Each row below holds a small network's activations on one input, seen along a few directions.
In each table, some parts of the input vary, and every possible input appears once, in random order.
Descriptions start from the smaller parts, as in this example, which fits no table here: line(4) and (point or ring(11) or (values(3) and ring(5))).
Shared parts are said once, and a part with two or three values counts as separate values.

Other details of the inputs shift rows strongly along two fixed directions, in all tables alike. That doesn't count.

A family of inputs:
R1: 3, 1, 1, 2, -2, -9, -2, -10, 4, -2, -10, -5
R2: 5, -4, 6, 13, -2, -2, -2, -3, -4, -6, -6, 0
R3: 7, -1, -5, 0, 7, 10, -5, 5, -14, 14, 13, 4
R4: -7, -1, 4, 2, 3, -8, -8, -4, 11, 0, -5, -1
R5: -1, -2, 9, 0, -3, -3, 7, 1, 5, 0, -2, 3
R6: -5, 7, -3, 18, 0, 3, 5, 8, 4, -5, -3, 3
R7: -11, 0, 5, -3, 1, -8, -3, 0, 8, 5, -5, 6
R8: -4, 0, 4, 0, -4, -9, -10, -6, 8, -1, -7, -3
R9: -6, -3, 5, -5, -2, -7, -3, 2, 11, 4, -7, 7
R10: 2, -5, 6, 14, 5, -1, 0, -2, -1, -4, -4, 1
R11: 6, -11, 1, 8, -3, -1, 9, 6, -1, 1, -8, 7
R12: -4, 3, 6, -1, 2, -9, 3, -2, 5, 2, -4, 7
R13: -9, 13, 0, 10, -3, 1, 8, 4, 9, -5, 0, -4
R14: -2, 4, 7, 1, 4, -9, 0, -3, 6, -2, -3, 3
R15: 10, 0, -8, -9, -1, 10, 2, 13, -13, 8, 8, -6
R16: -6, 1, 10, 2, 0, -5, 7, -1, 2, 1, 0, 2
R17: -14, 11, -5, 6, -2, -3, -3, 6, 16, -1, -4, 0
R18: 6, 6, -1, -5, 8, 13, -7, 2, -12, 8, 12, -6
R19: 10, 3, -7, -5, 0, 7, -8, -7, -10, 11, 11, -15
R20: 1, 1, 9, 5, -5, -5, 0, -7, 1, -5, -3, -7
R21: 1, -2, 10, 2, -1, 2, 7, 3, 0, -1, -7, 4
R22: 4, -1, -14, -16, -2, 2, -8, 12, -3, 15, 9, -3
R23: -9, 1, 6, -1, 2, -9, -6, -2, 9, 1, -4, 2
R24: 12, 3, -7, -3, 2, 12, -8, -5, -14, 8, 5, -14
R25: 12, 7, -7, -9, 2, 4, -13, -5, -7, 10, 12, -7
R26: 0, 3, 5, 3, 5, -8, -2, -6, 7, -3, -4, 0
R27: 2, -2, 0, -4, -4, -11, 8, 8, 4, -1, -7, 2
R28: 13, -6, -11, -3, 0, 8, 0, 15, -15, 10, 10, -1
R29: 12, -4, -5, -2, 4, 11, -4, 7, -11, 14, 11, 5
R30: 9, 0, -4, 1, 8, 11, -8, 3, -13, 10, 14, 0
R31: 0, 0, 9, 8, 4, 1, 1, -3, 0, -6, -6, -4
R32: -3, -6, -1, -5, -5, -7, 1, 4, 11, 5, -9, 5
R33: 8, 0, -9, -12, -3, 5, 2, 11, -9, 11, 14, -7
R34: -4, 2, 11, 4, 1, -5, 4, -3, 3, -3, 1, -2
R35: 4, -3, 0, -3, -3, -8, 8, 2, 8, 2, -7, 6
R36: 2, -5, 4, 0, -6, -4, 11, 3, 5, 1, -4, 1
R37: -21, -15, -23, -26, 1, 22, 4, -19, -19, -42, 18, 20
R38: 3, -5, 5, 2, -3, 1, 11, 5, 1, -1, -9, 2
R39: -25, -19, -25, -22, -7, 6, -5, -29, -3, -46, 2, 12
R40: 7, 5, -3, -5, 6, 9, -8, -3, -7, 10, 17, -10
R41: -7, 15, -4, 7, 0, -3, 4, 4, 12, -4, -3, 1
R42: 1, 0, 5, -3, -1, -7, 4, 1, 8, 1, -5, 8
R43: 5, -7, 2, 13, -1, -2, 0, -6, -4, -4, -10, -4
R44: -7, 12, 1, 12, 0, 5, 7, 7, 5, -7, -5, -3
R45: 2, 1, 9, 7, -3, 0, 0, -4, -3, -7, -8, -6
Description of these inputs: line(5) and (point or line(8)).
The inputs of R16 and R37 match in every part but the line(5) part. If R19 is changed in the same way as R16 into R37, which row does it become?
> R24
The inputs of R32 and R36 match in every part but the line(5) part. If R23 is changed in the same way as R32 into R36, which row does it become?
> R34
Change only the line(5) part in R6. List by row number the other rows that result.
> R13, R17, R41, R44

A family of inputs:
R46: -16, -3, 1, -11, -7, -12, -12, -12, 15, -13, -9, -8
R47: -5, -1, -8, -17, -7, -17, 3, -4, 20, -11, -7, 10
R48: 22, 20, -7, 17, 10, 13, -7, 28, -7, 37, 14, -20
R49: 29, 12, -4, 16, 8, 1, -22, 6, -12, 42, 11, -18
R50: 6, -6, -15, -23, -6, 19, 4, 3, -17, 9, 25, -2
R51: -3, -2, 12, 7, 5, 6, 2, -15, -1, -17, -8, 9
R52: -1, -9, 7, 5, 4, -8, -2, -16, -5, -16, -9, 7
R53: -24, 5, 1, -9, -9, -5, -1, -11, 12, -12, -7, -10
R54: 6, -9, 7, -3, -5, -6, 3, -13, -2, -20, -11, -1
R55: 4, -11, -23, -16, 5, 14, -15, 8, -22, 9, 16, 9
R56: 7, -8, -32, -5, 7, 16, -16, 0, -16, 5, 17, 1
R57: -4, 5, 11, 7, 3, 1, 10, -6, -5, -24, 0, 2
R58: -9, -13, 10, 3, -1, 4, 9, -2, 4, -9, -1, 19
R59: -8, 25, 25, 19, 4, -17, -7, 13, 21, 22, -8, -21
R60: 10, 8, 15, 34, 5, -2, 1, 16, 14, 25, -21, -6
R61: 8, -9, -11, -19, 12, 10, -12, -11, -22, 8, 24, 3
R62: 15, -9, -10, -27, 4, 12, -7, -8, -19, 4, 21, -5
R63: 6, 6, 24, 23, 3, -5, 2, 24, 8, 29, -22, 2
R64: 11, -6, 26, 19, 1, -21, 1, 14, 9, 32, -12, 0
R65: -23, -4, 0, -3, 1, -14, -17, -15, 11, -10, -6, 1
R66: 16, -1, 19, 13, -6, -17, 2, 26, 7, 26, -25, -9
R67: -13, -3, 2, 5, -1, 1, 13, 15, -4, -19, -4, 10
R68: -7, -6, -11, 8, -9, 4, 15, 1, 3, -17, -13, -3
R69: 12, 5, -14, -19, 0, 22, -3, -10, -22, 0, 18, -11
R70: -8, -1, 14, 2, 5, -2, 16, -4, -4, -19, 4, 4
R71: 1, -13, -11, 5, -7, -3, 4, 0, 5, -18, -14, -1
R72: 3, -2, -22, -22, -5, 22, 0, 12, -22, 6, 15, -2
R73: 0, -20, 6, -8, -10, -8, 9, 0, 4, -12, -5, 8
R74: -2, 0, -3, 9, -12, 0, 12, -10, -2, -19, -8, -6
R75: -7, -8, 15, 1, 7, 3, 8, -12, -1, -12, -4, 12
R76: -5, 5, 0, 18, -2, 0, 9, -4, -2, -25, 1, 0
R77: -4, -1, 1, 17, -1, 5, 1, -13, 2, -18, -6, 7
R78: 0, 13, -29, -32, -3, 10, -2, 0, 0, 10, 21, 0
R79: -25, 4, 6, -1, 2, 0, -13, -14, 16, -11, -5, 3
R80: 6, 14, 12, 10, 4, -30, -5, 11, 25, 33, -15, 2
R81: -5, -6, 11, -7, -4, -2, 19, -10, -4, -13, -6, -1
R82: 17, 27, -4, -5, 11, 4, -16, 15, 12, 51, 14, -1
R83: -16, 13, -5, -6, 1, -11, 10, 3, 18, -15, 3, 13
R84: 5, -8, -4, 7, -10, -7, 2, -11, 1, -21, -10, -3
R85: 3, -1, -12, -14, 4, 19, 1, 9, -17, 3, 34, 4
Describe the family of inputs behind these rows.
> ring(5) and (values(2) or ring(6))
The inputs of R73 and R85 match in every part but the ring(5) part. If R62 is changed in the same way as R73 into R85, which row does it become?
> R70
Which other rows agree with R64 in the ring(5) part? List them by row number.
> R49, R52, R55, R56, R61, R65, R80
Change only the values(2) part in R47. List by row number the other rows that result.
> R46
A walk changes only the ring(6) part. It starts at R69 and steps to R81. List the rest of the walk in order.
> R50, R72, R68, R74
Change only the values(2) part in R79. List by row number the other rows that result.
> R82
